A small network was shown many inputs. Here are its activations along a few directions, one row for each input.
Each table varies a few parts of the input and shows all the possible inputs, shuffled.
A made-up example of a description, with smaller parts first: one of 2 separate values, together with either a single point or one of 11 places around a ring or (one of 4 places along a line, together with one of 8 places around a ring).
Shared parts are said once, and a part with two or three values counts as separate values.

Other details of the inputs shift rows strongly along three fixed directions, in all tables alike. That doesn't count.

Table:
R1: 2.3,24.8,16.9,-5.2,-11.6,-26.7,-11.4,22.9,-10.3,24.5,-11.2
R2: -8.1,-7.2,-0.3,-23.2,7.0,-15.8,0.2,21.4,-14.3,12.2,36.6
R3: 2.2,23.5,8.7,5.3,7.8,1.2,-9.8,3.6,12.5,-7.3,-14.0
R4: 1.0,8.9,16.8,-9.6,-1.5,-32.0,-9.2,23.9,-8.1,16.5,14.2
R5: -35.3,-19.8,36.6,-86.0,41.4,-19.3,-2.6,32.7,-43.7,0.4,34.9
R6: -8.8,-5.6,-19.1,-5.4,3.5,-0.5,-9.4,8.9,15.5,-7.2,18.4
R7: -24.8,8.7,-28.4,6.2,-4.7,3.3,-0.3,3.6,-15.0,15.7,-2.9
R8: -3.0,18.6,29.6,-46.2,17.6,-32.2,-15.4,42.2,-6.8,-2.8,11.6
R9: 0.1,20.8,5.7,5.4,8.9,-4.3,-4.2,0.3,14.4,-10.2,-17.5
R10: 10.2,31.0,10.1,18.7,1.5,-7.8,-7.3,1.5,32.6,-5.7,-24.0
R11: 36.3,-33.2,62.8,-44.4,-37.5,-28.8,-1.8,3.5,-45.3,-4.4,19.9
R12: 30.9,-61.4,2.7,-4.0,-50.5,9.0,11.9,-22.6,-20.0,-7.4,22.8
R13: -10.9,-32.6,-23.3,7.5,38.8,23.3,10.8,-9.6,-8.9,6.4,-4.6
R14: -9.1,-12.3,-24.6,-6.3,6.2,2.7,-10.7,10.2,11.1,-7.1,18.0
R15: -9.2,35.9,7.1,29.5,-4.7,-18.9,-4.2,0.7,4.1,11.5,-29.4
R16: -14.5,13.0,-25.7,1.0,-0.8,11.0,2.0,0.7,-12.0,15.6,0.8
R17: 50.4,-21.9,40.1,28.4,-51.4,-2.4,4.9,-38.2,-4.9,-7.7,-24.3
R18: 15.9,-73.6,37.0,-48.1,3.4,-5.9,21.1,1.4,-65.2,9.1,25.6
R19: -7.6,-26.8,-20.9,-27.2,-5.5,12.6,1.8,9.8,-8.9,-7.2,36.2
R20: 1.8,9.2,0.9,12.9,2.7,-15.3,-15.5,9.5,26.5,-7.0,-5.2
R21: 28.2,-32.5,61.7,-20.8,-40.1,-42.4,5.4,-8.6,-34.3,-14.2,2.9
R22: -17.3,-15.3,-3.1,-18.6,30.4,27.3,5.2,-12.2,-3.5,1.2,-3.5
R23: 48.8,-33.0,33.5,37.4,-55.3,-11.4,4.0,-28.6,6.1,-8.4,-21.5
R24: -9.2,-12.2,-26.7,-5.0,2.9,15.7,-2.7,8.0,7.8,-8.4,16.4
R25: -6.0,32.6,14.7,27.4,8.2,-18.6,7.5,-4.3,12.2,3.1,-17.5
R26: -15.3,-21.5,-2.3,-14.0,29.0,10.5,-7.7,3.4,6.1,4.2,5.5
R27: -19.0,2.7,-36.4,15.8,2.6,20.1,12.7,-13.0,-7.1,7.6,3.8
R28: -14.5,17.5,-20.1,-2.2,-4.1,8.5,-7.3,10.6,-14.7,22.4,0.8
R29: -8.8,-22.3,-44.2,5.8,-0.1,21.4,-4.2,-5.3,14.3,-7.8,18.5
R30: 17.7,-10.7,31.4,40.7,-0.6,7.4,-0.6,-26.2,25.3,2.4,-44.5
R31: -8.0,14.2,-18.4,0.2,4.5,16.6,3.6,0.6,-9.7,14.6,9.1
R32: -14.8,-20.0,-14.9,-9.7,25.6,44.6,4.3,-18.3,-3.6,3.8,-1.2
R33: 6.0,21.3,5.5,5.1,5.7,-6.3,-8.0,8.3,21.1,-5.4,-14.7
R34: -11.5,-25.1,10.2,-34.3,41.5,9.4,18.0,-0.4,-39.1,5.6,2.7
R35: -2.6,30.2,1.3,31.2,-10.7,-17.4,-14.4,15.6,12.3,21.2,-25.9
R36: -19.9,2.6,-15.6,-7.0,7.5,4.7,3.8,-1.9,2.6,-15.3,8.2
R37: 33.0,-60.0,-13.4,4.0,-54.6,38.3,20.7,-49.8,-23.5,-7.4,18.9
R38: -9.3,16.5,-9.5,-4.2,12.8,9.4,6.5,3.2,-6.0,9.8,14.8
R39: -8.2,-0.5,-22.8,-10.6,6.8,25.1,-1.3,-2.1,-0.7,-7.9,12.1
R40: -10.1,-1.7,-25.1,-10.0,6.6,19.6,4.9,-6.3,2.7,-10.8,9.7
R41: -2.3,26.4,-1.1,31.4,-10.0,-23.7,-19.6,14.0,15.1,21.9,-23.3
R42: 20.9,10.2,12.1,33.4,-23.8,-2.6,11.0,-24.5,-0.8,12.0,-23.4
R43: -22.0,-1.0,-21.0,-9.3,11.2,7.5,2.8,-0.6,-1.0,-15.5,9.1
R44: 6.9,36.8,8.6,22.5,1.7,-10.9,-2.3,5.3,13.8,16.4,-21.4
R45: 6.0,18.0,5.9,29.1,3.0,-18.5,-18.4,6.6,36.5,-7.7,-21.4
R46: 1.5,12.3,3.4,12.9,1.9,-16.8,-15.6,9.7,28.5,-7.1,-5.0
R47: 12.2,-32.5,-39.1,23.5,-26.6,43.5,19.2,-46.9,3.3,-12.3,-0.9
R48: -18.4,3.0,4.9,-62.2,16.6,-10.8,-1.8,28.3,-20.3,-7.9,38.2
R49: -9.6,-14.5,-28.3,-4.1,5.1,16.6,-3.8,9.0,5.9,-8.2,14.0
R50: -9.4,-7.3,-20.2,-8.8,4.3,9.9,-4.2,12.4,8.3,-7.8,16.8
R51: -3.9,25.0,2.6,18.0,-5.7,-14.9,-11.1,17.6,4.8,17.7,-12.8
R52: 13.2,-43.7,-42.0,29.4,-29.9,30.4,6.0,-35.0,13.8,-8.9,9.5
R53: -13.8,18.5,50.7,-52.8,15.4,-53.1,-11.8,40.8,-20.0,-12.3,14.7
R54: 4.5,34.1,13.1,18.4,2.7,-7.9,-3.3,-5.8,28.4,-10.4,-24.8
R55: 44.2,-31.8,34.3,13.0,-50.6,-7.4,12.8,-37.6,-11.5,-10.5,-13.2
R56: -4.3,1.9,-32.1,9.2,6.4,24.1,14.0,-7.2,2.3,11.7,11.3
R57: 1.3,16.6,7.0,11.7,0.7,-9.4,-9.5,11.7,25.6,-7.8,-7.6
R58: -3.9,30.2,36.3,-30.7,16.2,-33.5,-11.5,28.1,0.3,-8.9,-1.7
R59: -5.0,-3.4,-22.2,-15.7,9.6,13.7,-2.4,8.7,3.0,-4.9,9.6
R60: -9.7,2.5,-17.9,4.7,8.0,6.6,7.3,7.4,1.3,8.9,18.1
R61: 24.2,-36.6,54.2,-33.5,-42.7,-36.6,10.2,-8.9,-37.3,-12.6,20.7
R62: -13.1,-5.0,-44.0,17.2,-6.4,13.5,-6.5,1.1,0.4,17.3,7.9
R63: -5.7,27.4,10.5,26.0,6.0,-13.2,-4.1,-5.3,23.5,-16.0,-29.3
R64: -4.3,-12.4,-41.6,-2.6,1.3,32.3,4.9,-8.3,8.2,-5.9,11.5
R65: -11.0,-8.6,2.7,-12.9,47.0,22.1,11.9,-2.8,-23.5,7.8,-10.7
R66: 25.5,5.1,14.9,30.1,-23.5,7.8,-0.4,-25.8,13.8,-8.9,-24.2
R67: -4.4,-9.7,-39.2,-3.0,-0.2,31.0,5.6,-9.0,10.2,-5.7,13.0
R68: -9.3,-26.7,-47.2,7.5,3.3,22.9,-5.8,-4.0,11.1,-7.4,14.8
R69: 39.8,-20.9,63.2,-26.0,-42.0,-28.0,0.1,-5.8,-29.1,-5.3,9.9
R70: -9.2,16.7,-18.8,-3.4,-0.4,2.9,-4.4,13.7,-8.0,20.5,1.7
R71: -3.1,35.5,7.1,11.2,-3.2,-7.2,-9.5,8.8,-3.3,18.1,-15.4
R72: 23.8,1.4,11.6,31.3,-22.3,2.6,5.3,-29.6,15.2,-12.0,-29.1
R73: -6.8,12.4,-13.4,-5.4,12.5,4.6,8.0,7.2,-1.3,11.5,14.3
R74: 1.9,15.7,27.4,10.6,27.7,2.7,-6.2,-4.3,23.9,5.3,-37.1
R75: -20.4,2.0,47.5,-39.0,53.5,-30.5,6.9,23.3,-35.3,3.1,-8.0
R76: -16.8,17.6,-19.9,-1.6,-2.6,1.9,-3.2,9.5,-12.5,20.1,-4.3
R77: 3.0,37.1,16.4,23.7,8.4,-11.3,6.6,-4.1,14.4,7.5,-18.6
R78: -21.9,-4.8,-21.9,-7.5,13.0,8.7,1.9,-0.5,-3.4,-15.5,4.9
R79: -2.6,19.8,29.5,-45.7,15.9,-32.0,-14.3,40.7,-5.0,-3.1,13.2
R80: 2.5,26.2,9.6,4.4,4.0,0.6,-7.6,1.6,15.6,-7.2,-9.7
R81: -8.1,6.5,-14.4,-14.8,6.0,18.2,-1.8,1.5,1.7,-7.1,14.4
R82: -20.1,-13.1,-41.8,5.6,3.8,27.8,9.6,-17.6,2.8,-16.0,8.0
R83: -4.3,-5.4,-26.8,-12.1,5.2,18.7,0.5,2.3,5.4,-5.7,12.0
R84: 5.1,17.1,4.5,28.9,4.3,-17.7,-18.7,7.0,35.5,-7.5,-21.3
R85: 0.7,12.7,5.2,13.9,5.5,-9.0,-12.6,15.1,22.0,-7.8,-13.9
R86: 33.1,-71.5,-4.6,1.2,-52.8,16.3,13.2,-27.7,-23.1,-7.8,20.1
R87: 3.0,31.2,8.5,30.5,-0.1,-13.9,-5.1,10.0,16.6,14.3,-18.3
R88: -7.3,6.0,-28.1,11.6,6.3,30.0,12.5,-12.8,-2.0,9.3,11.4
R89: 42.0,-14.7,36.4,31.9,-44.0,-12.3,21.9,-39.8,-11.2,7.6,-16.2
R90: -8.7,-10.4,-6.2,-20.5,5.5,-13.3,0.9,17.3,-13.1,10.7,36.7
R91: 3.4,29.5,13.0,31.1,5.5,-13.5,0.2,7.0,21.2,9.8,-13.1
R92: -7.4,-10.7,0.6,-12.9,46.5,14.1,13.0,2.8,-17.0,8.9,-12.7
R93: -19.9,-1.1,-18.9,-8.5,7.8,7.5,4.2,-2.5,0.4,-15.1,10.0
R94: -18.1,7.1,-16.3,5.0,10.9,6.2,15.3,-4.7,-6.5,4.0,11.3
R95: 10.3,30.6,9.8,19.1,2.1,-7.8,-7.7,1.9,32.3,-5.8,-24.9
R96: 16.4,9.6,37.4,-5.5,-7.6,-24.8,-3.9,1.9,-1.4,-9.7,-15.3
Each input here is: one of 6 places along a line, together with either one of 2 separate values or one of 5 places along a line or one of 9 places along a line.
- Changing only the place on the line of 6 turns R50 into R29. The same change can be made to R49. Which row results? => R84
- Changing only the place on the line of 6 turns R96 into R11. The same change can be made to R42. Which row results? => R31
- Change only the place on the line of 9 in R93. List by row number the other rows that result. => R21, R36, R43, R53, R61, R63, R78, R82
- Change only the place on the line of 9 in R48. List by row number the other rows that result. => R9, R40, R47, R54, R55, R58, R72, R96
- Change only the choice among 2 separate values in R13. List by row number the other rows that result. => R26
- Change only the place on the line of 5 in R35. List by row number the other rows that result. => R51, R60, R87, R91
- Change only the place on the line of 6 in R30. List by row number the other rows that result. => R5, R22, R26, R32, R74
- Start at R2 and move only the place on the line of 6, one step at a time. The first step leads to R91. Which rows follow, in order? => R56, R88, R77, R94
- Change only the choice among 2 separate values in R30. List by row number the other rows that result. => R18

Table:
R97: 2.2,-14.1,-1.9,22.4,5.7,23.7,13.7,-33.7,6.1,-13.1,-19.1
R98: -21.7,-0.8,-14.5,-61.4,17.1,-6.6,-11.7,48.4,-21.3,13.6,51.1
R99: 26.1,0.8,-15.2,56.4,-64.1,14.9,19.7,-50.4,-4.7,9.8,-13.2
R100: 25.1,41.6,28.4,49.8,-4.2,-12.8,-15.0,-4.6,34.5,17.3,-54.7
R101: 45.5,-63.8,15.9,-3.0,-64.4,3.7,12.7,-27.4,-29.6,7.3,24.0
R102: 27.0,-66.6,16.2,-16.9,-44.3,-19.2,7.7,-8.7,-41.2,7.5,25.8
R103: 28.6,6.3,56.4,-10.1,-23.5,-28.4,-6.6,-5.9,-3.8,-14.1,-12.6
R104: -29.0,39.0,-21.4,-17.8,41.0,9.0,-16.6,34.7,13.7,12.9,-1.1
R105: 12.4,25.2,47.1,19.3,-18.1,-26.9,19.7,-17.5,-20.7,15.9,-30.4
R106: 18.9,-29.8,-16.8,53.9,-11.6,40.3,21.0,-54.8,8.5,-2.7,-35.8
R107: -19.7,-16.9,-77.1,5.6,12.4,66.1,7.0,-10.5,3.9,5.3,13.1
R108: 2.3,-13.9,-7.1,-15.3,-7.3,19.9,2.6,-18.2,-2.2,-16.8,12.5
R109: -37.0,35.3,-30.5,6.1,43.9,-6.4,-16.1,31.2,29.9,-4.4,-2.7
R110: 17.9,19.6,51.9,28.4,9.3,-22.4,3.3,-12.6,16.7,-3.3,-44.9
R111: -8.5,29.1,44.2,-15.9,40.7,-31.2,-9.2,27.2,-3.4,11.1,-15.6
R112: 13.9,14.9,26.5,45.7,-9.4,-31.1,-11.3,4.5,26.2,10.8,-35.8
R113: 7.3,12.8,32.8,20.1,-8.9,-36.1,-11.3,4.1,18.7,-12.4,-20.7
R114: 14.7,-37.2,25.4,-60.3,-31.4,-17.0,4.5,7.6,-33.0,-14.8,52.9
R115: 35.4,-28.3,-25.9,50.8,-43.0,30.2,10.9,-44.9,15.1,-1.9,-14.1
R116: -35.6,30.1,-43.0,29.3,60.9,34.2,-3.1,4.4,25.8,17.7,-25.4
R117: 2.1,-0.5,-28.1,14.4,-9.6,23.2,2.1,-16.2,21.0,-17.1,4.1
R118: -38.5,10.8,2.4,-54.5,52.4,-2.0,0.2,26.2,-10.8,-12.6,21.7
R119: -2.1,23.2,-21.8,26.6,2.9,13.9,-3.8,-6.6,38.0,-11.8,-11.0
R120: -30.9,2.2,-82.1,-5.0,-3.8,55.5,20.1,-21.4,-24.0,11.7,26.7
R121: -30.9,-18.2,-52.7,-0.4,12.3,23.9,3.1,-7.5,10.5,-14.6,21.1
R122: 8.6,32.4,10.3,20.8,2.5,-0.5,-8.1,-5.9,29.4,-11.5,-34.5
R123: -21.8,71.0,19.8,29.0,2.9,-44.3,-9.2,25.6,10.1,8.9,-25.6
R124: 5.5,-3.3,44.8,-68.5,1.4,-30.5,-8.0,36.5,-35.1,-1.1,32.3
R125: 24.1,-57.2,11.8,-2.0,-20.0,15.0,22.5,-30.5,-33.9,3.9,0.5
R126: -28.0,-19.2,-93.8,6.6,14.7,65.9,2.5,-1.9,10.5,15.7,34.3
R127: -23.8,21.2,-15.9,-41.5,27.1,-5.0,-13.8,40.3,1.2,-4.0,33.5
R128: -15.9,12.3,-41.0,-1.2,22.5,32.9,-5.8,2.2,11.5,-1.1,0.2
R129: 31.6,25.1,38.7,26.0,-20.6,-27.3,-8.7,-3.7,26.0,-8.6,-24.9
R130: -30.7,14.2,13.8,-43.6,34.1,-42.9,-21.8,62.8,-11.7,20.5,27.7
R131: 33.5,-48.2,23.0,-30.0,-43.2,1.2,8.5,-19.4,-37.9,-5.6,20.3
R132: -5.3,-23.0,10.2,-28.7,14.1,6.6,12.2,-3.0,-22.5,-8.9,10.4
R133: 12.3,-32.7,32.9,-32.4,-20.7,-36.8,-0.5,16.9,-27.9,-6.9,22.8
R134: -13.9,33.8,27.7,4.4,15.8,-39.1,-15.6,20.1,28.7,-16.8,-13.1
R135: 0.4,-41.1,10.3,-35.5,9.3,3.6,11.5,4.4,-43.8,15.1,21.6
R136: -2.0,13.7,-1.8,28.5,5.3,-17.4,-9.1,8.3,21.8,-0.9,-21.2
- Changing only one part turns R100 into R126. The same change can be made to R103. Which row results? => R117
- Changing only one part turns R134 into R118. The same change can be made to R123. Which row results? => R105
- What do these inputs look like to the network? => one of 4 places along a line, together with either a single point or one of 9 places along a line
- Change only the place on the line of 9 in R135. List by row number the other rows that result. => R97, R106, R110, R111, R116, R118, R125, R132
- Change only the place on the line of 9 in R109. List by row number the other rows that result. => R102, R112, R113, R121, R130, R133, R134, R136
